Here are a small network's activations along a few directions, averaged over the inputs that share one value of a field.
Related values have similar rows: they may be neighbours, one step apart, or belong to one group.
In the rows, zero is written as 500.
Strong random noise was added to every row along 2 fixed directions; ignore it. To show where, here is one row again and again, with new noise each time:
[580 419 506 586 613 445 504 388 642 498 568 519 544 655]
[457 528 546 514 687 576 393 441 630 522 563 452 354 642]
[725 286 407 611 704 353 533 282 748 634 645 663 724 733]
[267 703 674 479 576 700 351 578 496 349 465 266 115 542]


Values of TUK:
bodu: [496 500 560 577 535 460 525 425 615 394 525 424 444 636]
pafab: [452 600 659 402 233 686 479 828 423 454 437 338 546 419]
raval: [368 601 429 303 631 789 353 625 286 644 489 483 353 490]
gifol: [601 459 508 528 546 415 517 412 598 713 674 734 859 697]
luvet: [249 691 594 470 522 502 561 590 549 439 562 485 391 559]
naso: [604 285 500 631 290 267 698 501 502 397 225 372 639 363]
dif: [600 366 488 483 361 436 551 481 442 317 304 462 517 287]
tefa: [435 506 336 444 583 546 528 626 587 705 470 457 533 390]
zibib: [617 392 511 638 247 297 518 418 336 141 390 450 485 401]
gezif: [543 570 471 506 552 659 392 419 390 689 558 778 557 604]
fof: [287 761 535 351 635 611 285 555 340 599 650 579  75 359]
fofi: [726 324 235 437 413 296 744 399 484 626 526 589 844 270]
Each value of TUK is a pair of two hidden parts, and every pair occurs once (6 first parts, 2 second parts).
Question: gezif and gifol share the first part; gezif and zibib share the second. Which value has the first part of zibib and the second part of gifol?
Answer: bodu
Question: fof and luvet share the first part; fof and dif share the second. Which value has the first part of dif and the second part of luvet?
Answer: naso

Values of BAPO:
das: [655 309 316 416 680 512 333 400 479 818 505 673 533 488]
pasu: [614 489 482 519 549 627 388 475 507 516 610 647 573 724]
pep: [711 275 538 698 347 202 771 406 769 334 381 380 771 494]
vuf: [517 425 554 508 589 414 421 364 563 309 530 438 332 593]
mirub: [ 71 830 821 582 353 715 449 730 383 255 320 171 213 592]
vapa: [214 715 655 396 530 584 547 756 468 599 574 486 441 607]
nizet: [471 564 465 352 492 740 460 593 422 558 496 469 590 461]
lav: [543 573 530 563 536 470 538 371 455 515 735 698 543 579]
gar: [423 538 505 566 333 330 640 629 537 394 415 340 423 348]
sesef: [594 514 542 420 413 603 294 539 346 631 423 612 573 368]
nozok: [350 656 427 426 667 502 434 329 441 423 574 533 105 325]
dof: [424 477 314 330 704 718 387 598 561 676 396 309 284 357]
Each value of BAPO is a pair of two hidden parts, and every pair occurs once (6 first parts, 2 second parts).
Question: pep and vuf share the first part; pep and vapa share the second. Which value has the first part of vapa and the second part of vuf?
Answer: lav
Question: dof and das share the first part; dof and mirub share the second. Which value has the first part of mirub and the second part of das?
Answer: pasu
